These are the activations of a small network on made-up records, seen along a few directions, one row for each record.
After each row come some of the record's fields: E, N, F, T, U, P.
A field that a record lacks is left out.
Other fields move the rows too, some of them a lot.
In the rows, 500 means zero.
Strong random noise was added to every row along 13 fixed directions; ignore it. To show where, here is one row again and again, with new noise each time:
[531 401 451 361 401 342 568 270 507 814 473 522 592 483 417 614 303 557
 403 719 448 456 486 399 582 507 407 436 434 560 619 676 464]
[213 434 583 370 502 593 361 579 552 333 479 418 314 552 742 272 635 519
 407 764 580 576 459 559 476 466 507 592 517 455 604 525 641]
[653 633 542 472 589 573 472 686 561 565 575 519 503 432 683 534 622 480
 608 331 416 385 499 597 601 670 499 679 614 593 256 309 548]
[644 400 441 451 655 589 631 542 288 547 457 445 411 431 413 500 435 517
 552 422 566 325 519 460 535 486 571 399 399 431 347 540 482]
[275 432 199 434 655 610 609 542 463 503 421 546 172 610 524 506 580 643
 447 559 391 575 606 457 725 472 305 545 488 388 431 451 652]
[378 402 513 414 480 651 573 300 528 420 226 601 300 498 600 357 400 518
 409 638 641 332 571 477 276 416 347 568 600 435 354 654 595]
[429 560 590 518 479 546 447 635 568 396 337 526 331 497 577 449 544 532
 497 614 565 568 501 496 456 545 541 543 554 404 512 366 523]
[406 569 391 455 642 373 698 350 536 566 495 495 516 397 495 479 589 410
 526 399 388 619 569 506 516 449 501 497 405 402 391 529 630]
[343 717 505 706 365 361 317 507 616 406 640 598 496 596 659 511 726 404
 448 475 479 760 559 665 640 487 349 705 426 501 614 306 695]
[539 533 546 372 562 528 454 514 610 675 537 493 378 367 574 568 423 648
 499 576 319 401 435 442 561 699 405 556 632 595 532 482 427]
[767 612 549 617 414 423 489 568 359 823 498 562 459 532 480 638 435 466
 572 574 586 371 463 506 745 493 510 500 360 585 431 331 494]
[316 281 631 434 481 530 394 386 537 427 289 431 435 542 743 560 455 503
 429 829 624 595 587 466 429 630 369 523 686 503 770 573 573]
[711 547 612 478 331 395 428 625 554 497 566 523 861 504 538 535 545 392
 501 393 581 469 496 614 478 585 634 603 487 557 393 445 490]
[568 591 476 457 563 611 349 543 437 456 759 499 571 479 414 475 431 440
 604 384 455 417 301 573 419 490 671 434 354 549 610 437 301]
[414 671 636 503 334 211 536 245 462 643 518 460 575 335 478 490 484 445
 379 610 571 571 557 400 616 491 479 527 323 298 548 639 666]

[470 476 240 277 793 714 603 363 474 715 604 484 580 538 578 746 380 446
 748 451 319 399 409 476 611 593 562 443 617 590 519 459 391] : E: e2 / N: n1 / F: f1 / T: t2 / U: u2 / P: p2
[646 477 664 449 386 477 583 541 663 545 295 563 459 353 344 419 387 686
 354 551 519 349 470 439 325 539 516 504 633 457 327 593 448] : E: e1 / N: n1 / F: f1 / T: t2 / U: u2 / P: p2
[522 380 557 435 528 353 594 506 421 609 243 430 567 492 366 687 390 469
 503 760 619 660 574 295 486 507 678 205 480 412 692 502 354] : E: e2 / N: n1 / F: f2 / T: t2 / U: u2
[548 353 535 482 561 534 385 701 479 488 635 364 448 578 615 475 667 481
 528 600 545 567 482 663 612 436 565 478 487 717 584 425 522] : E: e2 / N: n1 / F: f4 / T: t4 / U: u2 / P: p2
[419 397 409 580 542 526 482 490 446 501 441 506 661 746 560 597 580 287
 636 561 587 749 486 625 483 376 599 424 422 539 693 341 588] : E: e1 / N: n1 / F: f3 / T: t2 / U: u1
[450 416 429 464 579 612 556 607 559 559 324 556 374 669 488 538 444 540
 555 687 448 560 441 460 469 475 549 460 538 580 539 385 396] : E: e2 / N: n2 / F: f4 / T: t3 / U: u2 / P: p1
[553 603 609 482 427 505 358 585 512 647 539 514 484 506 624 540 477 512
 523 642 513 431 434 480 633 573 546 551 575 551 526 420 490] : E: e1 / N: n1 / F: f2 / T: t2 / U: u2
[590 582 598 372 326 535 492 437 595 470 399 581 689 471 542 444 423 415
 519 521 604 355 495 476 344 516 628 572 593 432 317 544 450] : E: e1 / N: n1 / F: f4 / T: t4 / U: u1
[447 278 355 585 635 549 589 511 540 418 284 535 153 501 444 578 421 685
 467 586 384 591 565 398 469 545 288 411 647 482 645 519 456] : E: e1 / N: n2 / F: f1 / T: t4 / U: u1
[487 461 435 570 465 560 564 354 644 321 463 614 348 399 341 290 402 602
 400 335 395 433 462 549 180 382 390 514 502 499 461 692 435] : E: e1 / N: n2 / F: f4 / T: t4 / U: u1 / P: p2
[599 440 535 226 663 676 636 665 510 541 338 386 435 419 636 447 501 534
 607 507 514 285 471 485 482 576 650 482 690 511 234 509 499] : E: e2 / N: n1 / F: f2 / T: t2 / U: u1
[602 731 499 331 287 313 557 486 759 658 611 634 781 386 269 485 403 562
 451 433 342 473 360 439 410 490 690 514 430 528 384 497 323] : E: e2 / N: n1 / F: f4 / T: t1 / U: u2 / P: p2
[437 461 606 547 588 592 606 452 443 434 340 427 424 515 618 389 582 366
 602 524 634 534 470 560 400 426 636 467 457 427 411 485 648] : E: e1 / N: n2 / F: f4 / T: t4 / U: u1 / P: p1
[407 383 555 427 658 598 591 514 499 485 335 431 315 443 453 488 437 621
 505 582 425 483 479 401 373 542 509 409 561 443 523 547 407] : E: e2 / N: n2 / F: f3 / T: t2 / U: u2 / P: p1
[444 556 448 621 699 540 544 444 391 482 519 432 457 463 489 670 503 455
 654 388 430 612 523 506 555 601 525 431 510 419 574 389 549] : E: e1 / N: n2 / F: f3 / T: t1 / U: u2 / P: p1
[547 612 490 573 536 299 594 497 572 696 546 482 461 389 417 530 616 526
 503 488 400 653 518 483 636 442 468 480 376 517 471 450 530] : E: e2 / N: n1 / F: f4 / T: t4 / U: u1 / P: p2
[547 566 481 595 371 768 260 497 480 232 553 656 376 538 463 435 281 607
 468 365 533 235 380 530 285 530 370 604 600 509 520 496 335] : E: e1 / N: n2 / F: f3 / T: t1 / U: u1
[427 455 398 364 490 528 632 375 554 586 254 591 525 559 435 595 345 499
 544 610 480 504 494 407 444 523 561 460 554 413 476 528 431] : E: e1 / N: n1 / F: f4 / T: t1 / U: u2 / P: p1
[558 320 639 486 344 362 450 539 505 488 414 477 796 594 455 514 503 440
 413 623 659 609 527 513 331 459 563 420 451 567 614 561 394] : E: e2 / N: n2 / F: f3 / T: t2 / U: u1 / P: p2
[418 196 442 454 540 492 678 296 422 397 193 443 618 613 429 482 406 348
 508 706 732 603 537 512 285 294 701 256 461 388 604 675 547] : E: e1 / N: n1 / F: f1 / T: t2 / U: u2 / P: p2
[640 538 643 674 378 591 254 568 688 364 593 668 531 592 671 477 559 407
 522 429 508 432 415 707 248 510 381 675 661 810 543 337 405] : E: e2 / N: n2 / F: f1 / T: t4 / U: u1
[379 461 336 558 538 742 571 514 374 333 330 566 502 680 520 694 552 482
 532 373 660 513 722 513 581 531 384 553 582 317 330 362 638] : E: e2 / N: n1 / F: f3 / T: t2 / U: u1 / P: p2
[615 384 394 446 448 448 618 505 590 612 488 599 656 559 445 586 528 533
 428 430 419 468 574 530 470 524 388 578 561 601 347 560 518] : E: e2 / N: n2 / F: f1 / T: t4 / U: u1
[638 406 763 467 420 327 523 442 469 600 524 389 680 336 667 474 550 493
 415 506 565 384 594 495 514 676 436 651 586 526 384 655 675] : E: e1 / N: n2 / F: f4 / T: t1 / U: u1
[484 569 261 437 490 586 497 455 501 514 628 602 610 577 440 636 495 531
 475 279 363 453 549 498 607 536 353 593 520 498 402 447 518] : E: e2 / N: n1 / F: f3 / T: t2 / U: u1
[670 377 662 530 357 380 561 583 564 541 268 450 550 447 450 486 496 542
 426 636 638 472 556 505 446 488 618 422 520 517 411 548 572] : E: e1 / N: n1 / F: f3 / T: t2 / U: u2 / P: p2
[463 712 629 323 518 452 559 405 716 540 614 458 599 263 502 332 491 495
 503 442 351 464 399 465 296 551 632 525 514 513 418 590 412] : E: e2 / N: n2 / F: f4 / T: t3 / U: u1 / P: p2
[443 568 404 349 421 377 605 399 618 602 489 558 596 470 396 482 492 512
 450 535 404 592 510 426 522 434 549 479 478 438 414 556 498] : E: e1 / N: n1 / F: f4 / T: t4 / U: u2
[583 504 350 606 597 636 545 631 383 394 476 577 368 538 390 558 533 584
 496 249 544 438 562 513 568 471 434 496 469 431 333 425 453] : E: e2 / N: n1 / F: f1 / T: t2 / U: u2 / P: p2
[519 667 401 521 475 550 508 508 531 419 429 602 546 561 498 578 478 433
 589 382 507 482 551 457 514 506 588 509 558 384 411 371 443] : E: e2 / N: n1 / F: f2 / T: t2 / U: u2
[424 508 619 487 400 444 454 506 674 377 432 541 616 446 651 375 558 443
 405 498 526 562 531 548 339 513 458 618 632 508 492 551 554] : E: e1 / N: n1 / F: f2 / T: t2 / U: u1 / P: p1
[346 473 504 546 597 573 537 486 462 329 490 441 264 403 599 363 625 538
 441 436 499 487 561 512 459 485 376 583 531 365 410 589 686] : E: e1 / N: n2 / F: f2 / T: t4 / U: u1
[391 312 545 503 394 508 512 617 549 259 320 487 619 662 579 495 625 472
 408 553 710 635 640 589 374 501 512 529 592 489 481 508 656] : E: e2 / N: n2 / F: f2 / T: t1 / U: u2 / P: p2

Which values does each new row have?
[384 678 442 458 494 553 491 352 364 371 545 520 479 469 584 434 508 437
 491 390 597 401 592 412 596 472 482 627 487 284 342 545 622] : E: e2 / N: n1 / F: f4 / T: t1 / U: u2
[815 463 604 576 544 448 482 729 419 667 649 452 403 403 439 379 517 622
 497 490 444 340 357 588 543 439 570 493 352 694 462 493 443] : E: e2 / N: n1 / F: f4 / T: t1 / U: u1
[353 368 709 495 383 557 274 434 454 438 486 425 522 558 697 557 499 537
 418 699 622 511 512 499 473 661 339 581 612 506 729 559 524] : E: e1 / N: n2 / F: f3 / T: t2 / U: u1 / P: p1
[738 431 673 689 469 492 476 401 410 683 337 529 625 517 593 693 435 356
 630 547 714 430 550 567 429 532 442 465 551 623 515 406 480] : E: e1 / N: n1 / F: f3 / T: t2 / U: u1 / P: p2
[288 539 429 264 372 475 422 520 479 477 625 409 735 620 687 483 585 475
 401 589 528 511 521 470 720 606 526 681 515 366 490 593 672] : E: e2 / N: n2 / F: f2 / T: t1 / U: u1
[562 507 491 631 623 514 535 473 403 526 508 461 500 529 518 572 517 332
 609 426 566 556 491 537 516 462 581 414 429 485 537 386 480] : E: e1 / N: n2 / F: f1 / T: t4 / U: u1 / P: p2
[581 446 695 436 571 476 549 705 433 489 493 375 447 311 503 381 556 603
 509 502 538 453 461 446 505 585 666 483 486 433 397 527 536] : E: e1 / N: n1 / F: f4 / T: t1 / U: u2 / P: p1
[369 384 279 510 416 625 448 564 330 324 448 543 606 693 269 712 393 671
 431 442 536 585 601 350 683 616 419 480 487 192 617 500 465] : E: e1 / N: n1 / F: f3 / T: t2 / U: u1 / P: p1
[435 545 551 578 617 676 417 585 471 449 456 520 183 575 632 349 586 487
 581 619 567 474 424 588 424 343 521 473 488 574 537 404 533] : E: e2 / N: n1 / F: f2 / T: t2 / U: u2
[402 375 508 355 451 472 393 570 400 524 701 325 436 529 554 388 559 621
 343 677 497 474 454 515 743 477 493 457 384 490 650 662 618] : E: e1 / N: n1 / F: f2 / T: t2 / U: u1
[429 548 522 591 461 390 414 531 679 472 575 532 536 566 560 384 654 375
 530 546 429 718 395 666 397 339 576 491 375 634 668 391 545] : E: e1 / N: n1 / F: f3 / T: t2 / U: u1
[360 452 396 416 581 599 584 433 447 250 432 466 575 435 448 542 565 516
 456 267 536 527 692 420 414 585 442 528 542 233 394 606 617] : E: e2 / N: n1 / F: f3 / T: t2 / U: u1
[569 427 710 588 432 526 412 614 608 367 329 545 227 425 687 320 552 596
 375 608 591 393 544 561 367 516 340 620 644 615 415 483 572] : E: e1 / N: n1 / F: f4 / T: t1 / U: u1
[553 481 864 513 541 409 564 678 875 530 232 454 114 221 540 250 548 674
 412 748 414 550 374 518 156 509 565 432 658 635 500 487 401] : E: e1 / N: n2 / F: f1 / T: t4 / U: u1 / P: p2
[529 464 380 569 472 569 579 337 528 466 305 654 609 575 387 671 368 449
 555 338 550 541 603 436 340 546 390 507 573 413 472 513 430] : E: e1 / N: n2 / F: f4 / T: t4 / U: u1 / P: p2
[440 498 466 550 499 452 463 367 612 530 525 470 464 539 524 470 498 425
 531 622 442 577 399 599 449 343 582 411 425 632 684 487 509] : E: e2 / N: n1 / F: f3 / T: t2 / U: u2 / P: p2
